[[ 147.22  144.94  151.64  115.95 -129.36   56.06  114.32 -201.48  -80.41
    12.49]
 [ 108.79  135.87  117.99   95.05  -94.59    8.85  120.48 -191.89 -108.19
   -24.82]
 [  44.72   28.65   42.33   30.91  -82.46   31.36   15.08  -80.47  -26.26
    15.02]
 [  30.76   33.11   33.32   29.64  -71.81   12.49   20.43  -85.71  -40.80
     0.07]]
The entry just left of 28.65 -> 44.72
The entry just right of the smallest entry is -80.41
The 5th entry in reading order?
A: -129.36
The entry just right of -82.46?
A: 31.36
The 1st entry in reading order -> 147.22
The 3rd largest entry is 144.94
The second smallest entry?
A: -191.89
The entry just left of -129.36?
A: 115.95
The entry just left of -24.82?
A: -108.19
The entry just left of -82.46 is 30.91
The entry just right of -129.36 -> 56.06
The entry just left of -94.59 is 95.05
The entry just left of 31.36: -82.46

Questions about the matrix below. Rows and columns are numbered from 0.
1) Report the entry in the bottom-right corner.
2) Report the bottom-left entry.
3) Report the entry in row 0 and column 0.
4) Report the top entry of the column that holds the smallest entry.
5) Report the entry directly above -46.4.
6) Report the entry in row 0 and column 1.
7) Report the entry just left of the largest entry.
8) Report the entry in row 0 and column 2.
[[  3.5  20.3  21.2 -32.0  35.5 -27.2  -9.6  32.3  35.9 -11.2]
 [-22.4 -51.4 -48.5  62.4 -65.2  30.6  33.8 -46.4 -60.9   1.9]]
1) 1.9
2) -22.4
3) 3.5
4) 35.5
5) 32.3
6) 20.3
7) -48.5
8) 21.2

Read these off the row that follows.
1) Find the entry just right of the smallest entry.
2) Find the entry just left of the largest entry.
[484 483 403 333 687 629 979 117 433 443 429 655]
1) 433
2) 629

[[ -1.7  -1.2  -0.4   0.2  -2.9  -1.5   0.4  -0.8  -2.0]
 [-13.5  23.6  -6.5   0.5   3.8   9.9  -0.1  -1.3  21.3]
 [ -1.8  -1.2   0.2   0.3  -2.9  -1.3   0.5  -0.7  -3.4]
 [  0.0  -2.3   1.2   0.6  -4.5   0.0   1.8  -1.1 -13.3]
 [ -1.8  -1.2   0.7   0.2  -2.9  -1.5   0.5  -0.9  -2.5]
 [ 10.7  13.1 -19.6   9.7  32.9  -3.0   0.3  -0.4  27.5]
 [ -1.5  -1.3  -0.9   0.2  -2.5  -1.5   0.4  -0.8  -3.3]
 [ -1.6  -1.2  -1.1   0.2  -2.8  -1.4   0.4  -0.9  -3.0]
 [ 15.9  -5.3   7.4   7.8 -10.2  20.8  44.4  -1.9 -27.4]
 [ -5.9  50.4 -25.1   1.4 -12.0  -5.1   2.8  28.5  -0.8]
 [ -1.5  -1.3   0.7   0.3  -3.1  -1.4   0.4  -0.8  -3.4]
 [ -1.5  -1.1  -0.1   0.2  -3.4  -1.5   0.5  -0.8  -3.8]
 [ -1.9  -1.2   0.0   0.3  -2.6  -1.2   0.5  -0.9  -3.5]
 [ -1.0  -1.1  -2.4   0.2  -3.0  -2.0   0.3  -0.9  -3.2]
 [ -1.6  -1.1   0.7   0.2  -3.0  -1.7   0.5  -0.8  -3.2]
 [ -1.0  -1.3   0.0   0.3  -3.0  -1.4   0.4  -0.8  -3.1]]
Counting starts at 0.
The entry at row 0, column 2 is -0.4
Read off the entry directly above the smallest entry.
Answer: -3.0
The entry in row 1 and column 0: -13.5
Read off the smallest entry.
Answer: -27.4
The entry directly above the largest entry -> -5.3
The entry in the bottom-left corner: -1.0
The entry just right of -19.6 is 9.7
The top-right entry -> -2.0
Read off the entry in the bottom-right corner.
Answer: -3.1
The maximum is 50.4
Read off the entry in row 1 and column 2.
Answer: -6.5
The entry directly below the smallest entry -> -0.8
Read off the top-left entry.
Answer: -1.7
The top entry of the column that holds the largest entry -> -1.2
The entry in row 1 and column 1 is 23.6
The entry directly below the largest entry -> -1.3
Read off the entry just left of the largest entry.
Answer: -5.9
Read off the entry directly above -4.5.
Answer: -2.9
The entry just right of -2.6 is -1.2
The entry in row 2 and column 1 is -1.2
Read off the entry just left of 20.8.
Answer: -10.2
The entry directly below 32.9 -> -2.5
The entry just right of the largest entry is -25.1
The entry directly below 20.8 is -5.1
Read off the entry directly below -0.7.
Answer: -1.1
The bottom entry of the column that holds the largest entry: -1.3

[[ -7.3  -0.6 -31.3  18.8   1.9 -15.5  12.5 -14.7   5.5  12.0  10.5  -3.1
   18.7 -29.0   7.8]
 [ -2.7   5.9 -10.2   4.0  19.6   3.1   3.6  15.1  -1.5 -21.8 -14.4   7.9
    2.9  -4.9  12.4]
 [ -6.2  -2.3 -28.7  13.1   0.6 -20.1  11.2 -16.7   0.8  11.3   7.8  -2.9
   21.7 -27.5   7.9]
 [ 11.2   9.8  12.6 -12.3 -13.5  14.5 -11.9 -19.3  -8.6  30.7  34.9   2.7
   10.6  38.1  -6.8]
 [ 10.5  11.6  14.5 -12.3 -13.9  15.7  -9.5 -18.1  -8.8  26.8  32.4   0.5
   13.3  38.2  -8.4]
 [-11.7  -2.7 -24.5  16.9   1.3  -8.1  10.5 -17.2   5.1  15.4  23.2  -6.3
   27.0 -32.1   5.0]
 [ 11.7  -8.8 -12.5   3.3   4.1 -11.9  31.9   4.6  27.8 -25.8   0.6 -48.7
   14.8  12.3  -1.3]
 [  9.3 -11.6 -13.9   3.1   1.9 -16.1  29.1   2.7  29.9 -23.4   3.8 -49.6
   14.4  11.9  -3.9]
 [ 13.5 -11.4 -19.0   2.9  -2.5 -12.5  26.1   4.7  26.0 -25.5   2.6 -49.8
   18.5  14.5  -3.9]
 [ -8.3  -0.6 -29.9  19.6  -1.0 -19.4  13.6 -16.2   3.0   9.5   8.8  -0.9
   20.8 -27.0  10.6]
 [ -6.8  -3.4 -32.0  15.8   0.3 -21.7  11.7 -16.5   2.0  12.1   6.5  -1.1
   19.0 -25.5  10.6]
 [-15.2  -2.3 -27.0  15.4  -3.2  -7.0  13.5 -21.8   1.7  19.4  17.9  -6.3
   28.3 -35.9   1.6]
 [-11.4   3.0   7.3  -2.0  25.8  -7.3   2.8  17.8  -5.3 -19.5  -7.5  13.5
   -8.4  -7.3  21.3]
 [  8.1 -11.1 -13.4  -1.3   7.1 -17.1  29.4  12.3  32.0 -31.1   1.6 -57.2
   18.5  12.0  -4.3]
 [ -9.3   0.2 -28.9   9.7  -0.2 -10.5   7.6 -15.3   3.5   5.2   8.7  -7.5
   28.8 -31.0   1.8]]
The entry just right of 3.6 -> 15.1
Which number is the entry just left of the centre entry?
Answer: 29.1
The entry at the centre: 2.7
The minimum -> -57.2
Which number is the entry just right of -28.7?
Answer: 13.1
The entry just right of the smallest entry -> 18.5
Which number is the median entry?
Answer: 1.7
The entry just left of -10.2 -> 5.9
Which number is the entry just left of the largest entry?
Answer: 13.3
The entry just right of the centre entry: 29.9
Which number is the entry just left of the smallest entry?
Answer: 1.6
